[218, 236, 159, 165] = (77)
[166, 174, 206, 81] = (62)
[186, 201, 207, 89] = (72)
where: [81] : (62), 4
step -1: [174, 206] : [173, 205]

[103, 231, 102, 121, 124, 33, 61] : (95)
[121, 133, 124, 129, 111, 133, 106] : (141)
[121, 109, 124, 129, 111, 133, 106] : (59)
[99, 127, 125, 135, 155, 134, 125] : (7)
[121, 133, 124, 101, 111, 133, 106] : (31)
step -1: [127] : [126]
find: [103, 231, 102, 121, 124, 33, 61] : (95)
step +1: [127, 125, 135, 155] : [128, 126, 136, 156]
find: [121, 133, 124, 129, 111, 133, 106] : (141)
where: [127] : (7), 2

[211, 120, 118, 66, 143, 104, 145] = (137)
[170, 149, 210, 126, 133, 152, 175] = (50)
[164, 142, 149, 108, 111, 219, 95] = (188)
[184, 166, 199, 111, 148, 134, 170] = (79)
[170, 153, 211, 123, 135, 148, 175] = (23)
[172, 52, 116, 69, 120, 120, 150] = (10)
[140, 60, 175, 119, 119, 188, 163] = (162)
[109, 132, 147, 53, 140, 184, 78] = (76)
[112, 151, 159, 59, 73, 143, 80] = (54)
where: [59] : (54), 4
step -1: [135] : [134]

[120, 131, 143, 112, 135, 122, 113, 142, 88, 82, 134, 126, 134, 98, 116, 154, 130, 88] = (63)
[194, 86, 103, 112, 134, 128, 99, 164, 142, 44, 158, 179, 121, 119, 96, 156, 195, 176] = (98)
[75, 160, 93, 149, 77, 185, 200, 72, 160, 225, 58, 107, 196, 126, 192, 185, 51, 72] = (34)
where: [135] : (63), 5
step +1: [122, 113, 142] : [123, 114, 143]
find: [120, 131, 143, 112, 135, 122, 113, 142, 88, 82, 134, 126, 134, 98, 116, 154, 130, 88] : (63)
find: [194, 86, 103, 112, 134, 128, 99, 164, 142, 44, 158, 179, 121, 119, 96, 156, 195, 176] : (98)
step +1: [112] : [113]
step +1: [225, 58, 107] : [226, 59, 108]

[136, 118, 121, 108, 120, 108, 153, 113, 144, 125, 137, 109, 120, 136, 132, 147, 128, 146, 98, 128, 145, 136, 137, 111, 119, 141, 112, 140, 106, 114, 119, 137, 153, 121, 110, 140] -> (153)
[101, 141, 191, 170, 101, 63, 147, 125, 119, 187, 138, 126, 146, 121, 141, 174, 150, 122, 141, 88, 125, 100, 105, 94, 141, 106, 92, 94, 141, 154, 117, 25, 150, 115, 153, 154] -> (82)
[70, 141, 125, 105, 109, 81, 66, 146, 132, 113, 100, 92, 163, 121, 133, 103, 133, 192, 149, 126, 126, 86, 112, 129, 151, 87, 133, 129, 114, 164, 128, 201, 119, 80, 169, 183] -> (183)
[128, 117, 133, 105, 134, 108, 143, 114, 155, 118, 152, 102, 117, 131, 139, 147, 119, 140, 113, 145, 143, 146, 137, 125, 123, 135, 145, 145, 107, 136, 118, 145, 159, 145, 110, 160] -> (148)
[112, 128, 142, 144, 124, 148, 137, 120, 104, 105, 140, 129, 149, 114, 127, 117, 154, 128, 116, 110, 133, 127, 132, 123, 134, 127, 134, 119, 122, 128, 131, 130, 147, 130, 134, 113] -> (130)
[118, 117, 148, 146, 133, 150, 131, 144, 107, 107, 125, 116, 126, 119, 145, 115, 137, 143, 109, 123, 151, 136, 135, 139, 117, 132, 125, 136, 90, 113, 134, 107, 144, 129, 128, 126] -> (70)
[130, 119, 135, 140, 129, 147, 126, 130, 130, 104, 128, 128, 137, 121, 146, 120, 141, 150, 120, 124, 118, 144, 129, 139, 143, 143, 148, 133, 102, 122, 140, 121, 132, 133, 132, 117] -> (112)
[135, 127, 121, 98, 150, 96, 141, 121, 153, 137, 149, 95, 122, 129, 137, 135, 119, 155, 96, 148, 141, 143, 146, 119, 124, 137, 140, 148, 105, 114, 130, 134, 152, 133, 121, 151] -> (120)
[70, 141, 125, 116, 109, 81, 66, 146, 132, 113, 100, 92, 163, 121, 133, 103, 133, 192, 149, 126, 126, 86, 112, 129, 151, 87, 133, 129, 114, 164, 128, 136, 119, 80, 128, 183] -> (104)
[132, 123, 147, 121, 128, 132, 127, 107, 137, 116, 134, 124, 123, 136, 123, 157, 131, 164, 151, 112, 140, 161, 126, 105, 129, 113, 139, 129, 124, 115, 139, 136, 141, 136, 128, 141] -> (176)
[81, 163, 103, 128, 159, 76, 87, 139, 96, 93, 121, 140, 105, 109, 110, 143, 162, 169, 131, 95, 116, 188, 126, 114, 158, 76, 87, 164, 137, 174, 126, 122, 137, 152, 206, 102] -> (109)
find: [118, 117, 148, 146, 133, 150, 131, 144, 107, 107, 125, 116, 126, 119, 145, 115, 137, 143, 109, 123, 151, 136, 135, 139, 117, 132, 125, 136, 90, 113, 134, 107, 144, 129, 128, 126] : (70)
find: [132, 123, 147, 121, 128, 132, 127, 107, 137, 116, 134, 124, 123, 136, 123, 157, 131, 164, 151, 112, 140, 161, 126, 105, 129, 113, 139, 129, 124, 115, 139, 136, 141, 136, 128, 141] : (176)
step -1: [129, 124, 115, 139] : [128, 123, 114, 138]
find: [130, 119, 135, 140, 129, 147, 126, 130, 130, 104, 128, 128, 137, 121, 146, 120, 141, 150, 120, 124, 118, 144, 129, 139, 143, 143, 148, 133, 102, 122, 140, 121, 132, 133, 132, 117] : (112)
find: [112, 128, 142, 144, 124, 148, 137, 120, 104, 105, 140, 129, 149, 114, 127, 117, 154, 128, 116, 110, 133, 127, 132, 123, 134, 127, 134, 119, 122, 128, 131, 130, 147, 130, 134, 113] : (130)
where: [188] : (109), 22
step +1: [134] : [135]

[148, 148, 148, 55, 148]  (133)
[172, 79, 226, 207, 205]  (48)
[135, 135, 133, 135, 249]  (86)
[236, 236, 196, 82, 41]  (110)
step +1: [148, 148, 148, 55] : [149, 149, 149, 56]
dup (110):  : [236]
step -1: [133] : [132]
dup (86):  : [135]
where: [172] : (48), 1
where: [133] : (86), 3
dup (133):  : [148]

[190, 151, 66, 117, 91, 136, 159, 63, 136, 188, 142, 184, 66, 154, 71, 148, 189, 140, 156, 46, 47, 170, 117, 111, 195, 140, 117, 131, 152, 112, 189, 189, 170, 170, 96, 100, 133, 145, 86, 143, 90] : (81)
[197, 151, 62, 112, 112, 129, 164, 84, 95, 179, 136, 180, 52, 137, 76, 107, 186, 101, 177, 48, 103, 169, 121, 78, 223, 130, 165, 141, 137, 105, 186, 136, 169, 144, 96, 103, 104, 145, 68, 125, 78] : (25)
[110, 151, 90, 125, 85, 87, 191, 94, 147, 197, 154, 168, 102, 123, 74, 96, 196, 82, 196, 43, 84, 177, 181, 104, 125, 130, 85, 160, 123, 73, 196, 182, 177, 114, 96, 170, 122, 149, 104, 200, 108] : (105)
[130, 151, 87, 127, 65, 95, 185, 74, 140, 190, 165, 164, 104, 117, 68, 114, 188, 125, 180, 41, 49, 178, 184, 117, 142, 147, 74, 153, 139, 86, 188, 197, 178, 131, 96, 135, 153, 150, 90, 178, 91] : (160)
[132, 151, 106, 162, 111, 126, 152, 49, 156, 171, 120, 182, 102, 185, 80, 121, 210, 151, 161, 52, 65, 129, 172, 98, 207, 109, 135, 127, 170, 173, 210, 190, 129, 195, 96, 112, 149, 135, 108, 186, 142] : (87)
[120, 151, 102, 125, 126, 84, 179, 83, 145, 200, 107, 180, 74, 172, 82, 106, 202, 41, 199, 55, 136, 156, 157, 96, 185, 113, 121, 149, 102, 109, 202, 164, 156, 124, 96, 182, 104, 142, 121, 194, 154] : (179)
[150, 151, 96, 147, 93, 123, 156, 44, 151, 177, 130, 179, 95, 172, 74, 136, 201, 158, 157, 49, 48, 141, 171, 111, 206, 127, 112, 129, 163, 158, 201, 201, 141, 187, 96, 104, 160, 139, 99, 169, 125] : (57)
[129, 151, 105, 138, 101, 66, 181, 72, 76, 175, 129, 151, 87, 120, 76, 61, 181, 79, 205, 50, 139, 146, 152, 82, 238, 132, 155, 161, 114, 134, 181, 131, 146, 112, 96, 133, 149, 147, 69, 149, 113] : (147)
[122, 151, 74, 137, 116, 137, 173, 120, 151, 178, 158, 186, 107, 133, 84, 72, 216, 101, 186, 42, 89, 167, 163, 60, 116, 91, 155, 149, 165, 83, 216, 150, 167, 148, 96, 151, 72, 142, 102, 211, 91] : (194)
[107, 151, 92, 157, 132, 136, 164, 105, 159, 170, 140, 190, 114, 158, 89, 68, 226, 109, 183, 47, 100, 143, 166, 56, 141, 77, 173, 143, 173, 124, 226, 150, 143, 168, 96, 149, 80, 134, 114, 223, 122] : (132)
[111, 151, 90, 125, 82, 135, 192, 91, 146, 196, 156, 167, 105, 121, 73, 99, 195, 88, 194, 43, 78, 178, 183, 106, 126, 132, 82, 160, 124, 73, 195, 183, 178, 113, 96, 166, 126, 151, 103, 199, 105] : (182)
[103, 151, 110, 178, 116, 121, 159, 75, 135, 156, 138, 174, 128, 152, 85, 60, 217, 148, 178, 47, 90, 122, 176, 62, 190, 90, 178, 140, 183, 170, 217, 153, 122, 181, 96, 117, 133, 134, 95, 204, 125] : (126)
find: [120, 151, 102, 125, 126, 84, 179, 83, 145, 200, 107, 180, 74, 172, 82, 106, 202, 41, 199, 55, 136, 156, 157, 96, 185, 113, 121, 149, 102, 109, 202, 164, 156, 124, 96, 182, 104, 142, 121, 194, 154] : (179)
find: [129, 151, 105, 138, 101, 66, 181, 72, 76, 175, 129, 151, 87, 120, 76, 61, 181, 79, 205, 50, 139, 146, 152, 82, 238, 132, 155, 161, 114, 134, 181, 131, 146, 112, 96, 133, 149, 147, 69, 149, 113] : (147)
find: [150, 151, 96, 147, 93, 123, 156, 44, 151, 177, 130, 179, 95, 172, 74, 136, 201, 158, 157, 49, 48, 141, 171, 111, 206, 127, 112, 129, 163, 158, 201, 201, 141, 187, 96, 104, 160, 139, 99, 169, 125] : (57)

[148, 136, 128, 136] = (53)
[253, 158, 131, 158] = (16)
[156, 156, 129, 148] = (2)
dup (2):  : [156]
dup (16):  : [158]
step +1: [148] : [149]

[128, 218, 198, 218, 131, 247, 115, 36, 166, 198] = (22)
[193, 25, 130, 43, 99, 71, 209, 86, 64, 135] = (138)
[133, 143, 129, 19, 134, 61, 135, 148, 129, 95] = (9)
[180, 149, 223, 41, 159, 140, 150, 119, 214, 114] = (47)
[96, 150, 236, 49, 120, 114, 129, 149, 222, 134] = (136)
where: [148] : (9), 8
dup (9):  : [129]
where: [209] : (138), 7
find: [128, 218, 198, 218, 131, 247, 115, 36, 166, 198] : (22)
find: [180, 149, 223, 41, 159, 140, 150, 119, 214, 114] : (47)

[122, 151, 141, 96, 98, 134, 128, 60, 163, 80, 97, 129, 148, 138, 86, 152, 120, 138, 85, 158, 142, 80, 124, 144, 133, 156, 206, 146, 129, 198, 128, 115, 129, 157, 133, 87, 131, 149, 168, 141, 103, 171, 108, 159, 127, 161, 119, 131]  (24)
[112, 148, 168, 104, 116, 114, 110, 62, 164, 81, 90, 106, 119, 122, 97, 148, 105, 139, 91, 146, 136, 100, 146, 131, 127, 148, 204, 135, 106, 195, 128, 116, 132, 150, 141, 78, 129, 186, 144, 129, 95, 170, 104, 181, 134, 155, 128, 132]  (19)
[95, 153, 122, 144, 159, 100, 71, 102, 140, 127, 137, 113, 112, 98, 104, 53, 88, 169, 152, 144, 180, 64, 161, 144, 119, 108, 176, 197, 219, 181, 130, 152, 95, 84, 142, 66, 122, 191, 124, 172, 108, 148, 98, 131, 155, 169, 120, 90]  (193)
[153, 133, 231, 152, 182, 125, 155, 50, 101, 148, 78, 107, 182, 140, 82, 148, 133, 210, 160, 218, 184, 155, 169, 208, 200, 148, 132, 149, 93, 197, 164, 113, 96, 101, 66, 129, 35, 184, 153, 111, 159, 152, 172, 132, 97, 100, 131, 77]  (106)
[91, 146, 149, 115, 161, 119, 80, 95, 163, 118, 147, 160, 152, 120, 96, 57, 90, 132, 163, 110, 184, 57, 111, 121, 139, 132, 196, 184, 200, 164, 142, 159, 120, 81, 166, 130, 159, 169, 109, 183, 98, 109, 94, 138, 127, 118, 149, 97]  (129)
[151, 140, 129, 104, 157, 106, 98, 106, 153, 106, 150, 120, 112, 105, 151, 147, 144, 137, 98, 207, 132, 86, 136, 167, 157, 122, 141, 123, 128, 163, 124, 107, 88, 131, 155, 138, 174, 172, 133, 175, 108, 113, 136, 146, 92, 137, 104, 147]  (127)
[143, 153, 136, 151, 91, 137, 72, 74, 109, 136, 156, 151, 103, 108, 162, 135, 147, 121, 89, 129, 146, 143, 95, 102, 193, 100, 180, 105, 185, 165, 163, 153, 128, 179, 138, 156, 114, 139, 189, 106, 108, 106, 162, 188, 152, 106, 147, 137]  (6)
[155, 131, 234, 158, 168, 121, 111, 48, 111, 115, 76, 114, 170, 142, 92, 144, 131, 212, 146, 211, 190, 149, 172, 201, 196, 146, 123, 152, 87, 195, 166, 118, 103, 84, 66, 107, 35, 191, 146, 111, 162, 143, 167, 133, 117, 111, 161, 73]  (149)
[91, 135, 121, 124, 163, 109, 70, 101, 153, 126, 151, 146, 151, 106, 102, 58, 89, 139, 157, 115, 180, 67, 110, 117, 133, 122, 195, 192, 212, 162, 125, 157, 106, 85, 135, 78, 158, 177, 117, 182, 114, 112, 97, 140, 145, 160, 145, 87]  (45)
[138, 134, 160, 98, 92, 101, 111, 107, 113, 140, 114, 104, 127, 147, 91, 131, 137, 159, 78, 125, 138, 112, 170, 153, 136, 101, 136, 117, 94, 158, 157, 143, 140, 148, 175, 97, 130, 133, 177, 128, 145, 101, 150, 179, 94, 100, 164, 126]  (60)
find: [153, 133, 231, 152, 182, 125, 155, 50, 101, 148, 78, 107, 182, 140, 82, 148, 133, 210, 160, 218, 184, 155, 169, 208, 200, 148, 132, 149, 93, 197, 164, 113, 96, 101, 66, 129, 35, 184, 153, 111, 159, 152, 172, 132, 97, 100, 131, 77] : (106)
step +1: [94, 138, 127] : [95, 139, 128]
find: [122, 151, 141, 96, 98, 134, 128, 60, 163, 80, 97, 129, 148, 138, 86, 152, 120, 138, 85, 158, 142, 80, 124, 144, 133, 156, 206, 146, 129, 198, 128, 115, 129, 157, 133, 87, 131, 149, 168, 141, 103, 171, 108, 159, 127, 161, 119, 131] : (24)
step +1: [92, 101] : [93, 102]
step +1: [163] : [164]

[70, 155, 198, 149, 126, 224, 146, 142, 227, 147, 212, 91, 133] -> (83)
[10, 136, 124, 108, 208, 58, 121, 50, 54, 98, 19, 167, 170] -> (144)
[110, 187, 183, 99, 139, 168, 39, 114, 180, 66, 184, 66, 142] -> (69)
[70, 215, 196, 98, 158, 151, 57, 47, 179, 30, 127, 64, 143] -> (5)
[20, 161, 165, 160, 68, 167, 193, 204, 164, 193, 168, 188, 69] -> (4)
dup (69):  : [66]
where: [99] : (69), 4
where: [149] : (83), 4

[63, 212, 157, 78, 167]  (146)
[52, 175, 144, 33, 114]  (169)
[56, 205, 154, 63, 154]  (18)
[53, 196, 151, 49, 138]  (165)
[70, 70, 70, 70, 160]  (78)
[52, 182, 147, 38, 122]  (177)
[54, 55, 153, 55, 147]  (125)
[52, 190, 149, 43, 130]  (166)
dup (125):  : [55]
dup (78):  : [70]

